Q:
[[ 47  10 -14 -13 -15  32 -34]
 [ -7   1  21   2   2  -2   4]
 [-86  37   9  19  40 -11  32]]
A: -34

Q:
[[ 42 -51  -7  20]
 [ 48 -35 -54 -28]
 [ 74   7  50  84]]
A: 20

Q:
[[ 59 -54 -47 -33  37]
 [  5  36   4  89 -19]
 [ 15 -54 -41 -71  19]]
A: 37

Q:
[[ -9 -13  31 -76  -4  -4  -6]
 [  0   0  51 -18  16   5   6]
 [ 10 -15  48  53  31  16 -12]]
A: -6

Q:
[[-31  38 -91 -37]
 [  7  17  -5 -21]
 [-28  40  -5 -24]]
A: -37

Q:
[[ 31  -7 -33 -24 -91  79]
 [  3  62 -13   7  -8 -17]
 [  4 -31   1  -7 -10  20]]
A: 79

Q:
[[-78 -55 -78  14  34]
 [-36 -77 -36 -14 -29]
 [-14 -16 -14  14 -41]]
A: 34
---
[ 53  35 -95  76 -86] Answer: 76, -95

[[ 14 -26 -14  49 -73]
 [ 13 -19 -10  48 -77]] Answer: 49, -77

[[-69 -59  31  93]
 [ 94  -9  40 -88]] Answer: 94, -88

[[25  0 84 80 82]
 [-2  1 83 -2 -3]
 [15  0 83  2  2]] Answer: 84, -3

[-65 -67  -9 -83] Answer: -9, -83

[-90  -4 -98  20  63 -68] Answer: 63, -98

[ 91  -6   1 -20  78] Answer: 91, -20

[-86  68 -14  -3  21 -45] Answer: 68, -86
---
[[-34  11   3 -25]
 [ 18 -17 -21  32]
 [-67  41  61 -94]] => -21

[[-16  -5 100 -37  33 -47]
 [-10  -4  54 -20  18 -24]] => 18

[[  5  10   0  -6  -3]
 [-36  81  45 -40  30]] => -40

[[-71 -35 -51  67]
 [ 29   0  16  -1]
 [ 47  -7   7   8]] => 16

[[ -54   27  -21  -23  -31   52]
 [ -35   10  -19  -24  -25   48]
 [  41 -100  -16   -8   10   28]] => -25

[[ 22 -69 -23 -67 -70  37]
 [ 72 -46 -43  30 -79  18]] => -79

[[-26  11 -55 -36 -57 -55 -75]
 [ 22 -19  40  31  54  39  73]
 [ 38  26  89  36  89  30  58]] => 39

[[-82 -66 -20 -64]
 [-66 -58 -29 -61]
 [ 68  79  56  70]] => -29
---
[8 8 1 8] Out: 1

[[5365 8944 4809 5959]
 [4710 2400 5433 4828]] Out: 5433

[-28  46  47 -27] Out: 47

[ 81 441 696 759] Out: 696

[[-517  164  -61  584]
 [ 413 -712  135  342]
 [ 387 -366   78 -576]] Out: 78

[[-32 -31 -41 -41]
 [-13 -32 -31 -41]
 [-12  27  -3 -23]] Out: -3

[ 29 152 248 184] Out: 248

[[189 167 137 139]
 [ 23 154 197 102]] Out: 197

[ 33 245  58  13] Out: 58
---
[ 0.09  0.07  0.09 -0.15] >> -0.15
[-110.1   21.2  115.8  -77.4  -81.4  105.6   40.1] >> 40.1
[ 0.1  2.0 -0.9  1.3 -1.9  0.9 -0.2] >> -0.2
[ 0.13  0.08  0.09 -0.10] >> -0.10
[-0.14 -0.01  0.14  0.03] >> 0.03
[ 0.122 -0.042 -0.112  0.104 -0.055] >> -0.055
---
[[-69 -34 -20 -76]
 [-40  78 -52  56]
 [-37 -98 -31  11]] ⇒ -34

[ 71  41 -21 -46] ⇒ 41

[-85 -71 -83 -30] ⇒ -71

[-22  92  56 -10] ⇒ 92

[-11 -96  67 -36] ⇒ -96

[ 13 -54   9 -91] ⇒ -54

[[ 80  13 -12  76]
 [-44 -16  82  66]] ⇒ 13

[ 79  52 -16  20] ⇒ 52

[90 66 11 57] ⇒ 66
---
array([[-24, -10,  -1,   5,  43],
       [-21,  -2,  -3,   2,  40],
       [-17, -77,  64,  68,  52]]) -> -2

array([[ -29,   40, -100,   89],
       [  29,   20,   23,   12],
       [  22,  -25,   -1,    6]]) -> 20

array([[-26,  35,   2, -17, -29,  29],
       [-29,  50,   8,  -8, -22,  42],
       [-16,  14,  13,  -7, -20, -85]]) -> 50

array([[  8,  72,  39, -24, -21,  10,  28],
       [ 43,  58,  69,  13,  12,  33,  46],
       [  0, -85, -40,  23,  21,   2, -49]]) -> 58

array([[  11,    4,  -27, -100,  -31,    1,   11],
       [ -33,   30,  -23,   22,  -14,   28,  -43],
       [  11,   10,  -27,  -84,  -14,   28,   -4]]) -> 30

array([[ 74, -51,  -9,  -2, -49],
       [ 69, -35, -11,   6, -52],
       [-74,   2,  18, -30,  72]]) -> -35
